Small tables with named rows and columns. After each table, cells are looked up by row and column.

pov
cols = karuto, kot, nit, vivosun, gomi
bozazo: [67.066, 65.448, 68.392, 65.307, 64.864]
kofot: [49.642, 61.037, 59.861, 63.081, 48.497]
fifetip: [78.749, 70.298, 80.724, 56.545, 69.970]
dop: [70.851, 68.498, 63.300, 72.029, 86.445]
rokov: [77.958, 99.339, 97.138, 88.653, 76.481]
vebagad: [53.852, 57.420, 76.028, 59.218, 64.385]
vopevur: [44.059, 74.752, 70.606, 60.443, 44.528]
bidurof: [67.096, 65.197, 65.797, 70.254, 67.245]
faletu: [29.857, 25.034, 65.813, 44.752, 69.348]
fuvoto: [73.520, 78.377, 14.272, 50.601, 50.422]
tademu: [66.262, 66.296, 67.032, 61.354, 63.394]
larev: [67.681, 64.983, 37.896, 64.655, 54.838]
sef: [26.901, 50.117, 72.914, 68.531, 63.469]
zon: [61.203, 50.208, 63.985, 58.273, 66.420]

karuto of rokov = 77.958
nit of bozazo = 68.392
nit of faletu = 65.813
nit of tademu = 67.032
gomi of fuvoto = 50.422
vivosun of bozazo = 65.307
vivosun of fifetip = 56.545
kot of dop = 68.498
kot of fuvoto = 78.377
Which row has the largest gomi? dop

danit =
cols = ruzugo, zesuz, rov, rurav, dok, kuv, kamap, tidamo, viz, sev
pizanip: [83105, -18967, 16131, 7040, 10122, 9108, -13211, 6748, 9134, 14497]
topo: [-43834, -27294, 9149, 9335, 9026, 19311, -41022, 62176, 6034, 28614]
gifeze: [-54073, -10082, 16013, 10900, 13577, 54146, 14352, 79272, -11601, 36890]

topo, ruzugo -> -43834
topo, sev -> 28614
topo, dok -> 9026
gifeze, kuv -> 54146
pizanip, dok -> 10122
gifeze, dok -> 13577
gifeze, rov -> 16013
pizanip, kuv -> 9108
pizanip, rov -> 16131
topo, rurav -> 9335
Row with the largest zesuz: gifeze

kizu =
        birogu  fivurat  bub  vonuta  zag
futi        27       77   44      99   47
todile     154      123   48      91   70
lom        113       97  114      93  106
pamolo     102      106   94     100  102
tov        104      104   98     101  106
rim         85      140  164     117   92
sinin      130      158   58     123   68
nitu        94      109  199     121  143

nitu, birogu: 94
lom, fivurat: 97
todile, vonuta: 91
pamolo, birogu: 102
sinin, zag: 68
futi, vonuta: 99
pamolo, vonuta: 100
Which row has the largest zag? nitu

Table tupuso
,liros,zevisum,zet,tup,ful,tipag,gid
foza,90,180,22,185,105,49,142
sakuga,175,173,213,147,162,212,135
vum,134,194,98,165,129,135,141
kuf,177,61,250,137,187,145,139
fosu,181,173,224,144,166,224,135
bop,176,193,171,143,156,206,142
pib,200,175,247,133,176,251,137
falupev,95,218,38,189,101,94,137
zumef,104,93,111,177,134,40,138
zuligu,146,90,202,158,162,118,135
duzufe,190,164,224,136,172,222,139
vur,145,185,136,160,139,158,139

falupev, tipag => 94
bop, tipag => 206
sakuga, gid => 135
bop, gid => 142
vum, gid => 141
bop, liros => 176
vur, zet => 136
duzufe, tup => 136
vum, ful => 129
fosu, tup => 144

damemir:
         relo  kon  zenut  sinom  nos
takuvid   154  114    181    159  181
mifovi     43   84    109    179  120
suzum     184  218    113    149  100
mir       147  144    146    144  140
gab       140  155    138    138  152
lipul     150  142    146    143  143
vubosor   188  147    195    158  170

gab, zenut -> 138
vubosor, kon -> 147
lipul, nos -> 143
suzum, zenut -> 113
mifovi, kon -> 84
vubosor, nos -> 170
lipul, zenut -> 146
takuvid, relo -> 154
mir, nos -> 140
mifovi, nos -> 120
Row with the largest kon: suzum

sodera =
	pif	lebof	mon	morudu	donaga	fozazis	pud
nuri	88	101	129	159	173	163	135
lepob	114	53	225	120	49	223	128
vaf	208	115	74	217	85	103	213
fil	27	107	212	232	146	45	35
garabap	89	65	119	187	189	124	67
duvod	164	198	177	117	70	74	126
busemu	110	192	108	88	185	136	75
sir	159	62	159	180	66	133	196
tik	112	157	178	152	106	84	107
miv	192	55	185	129	82	206	67
lod	97	190	150	68	125	196	122
bikisir	190	220	217	185	134	81	46
favusu	137	209	182	88	52	118	202
dova	145	176	180	155	114	84	87

vaf, donaga: 85
busemu, donaga: 185
garabap, lebof: 65
nuri, morudu: 159
sir, pif: 159
fil, morudu: 232
miv, lebof: 55
nuri, fozazis: 163
miv, donaga: 82
duvod, pud: 126
fil, donaga: 146
bikisir, pud: 46
Row with the largest donaga: garabap

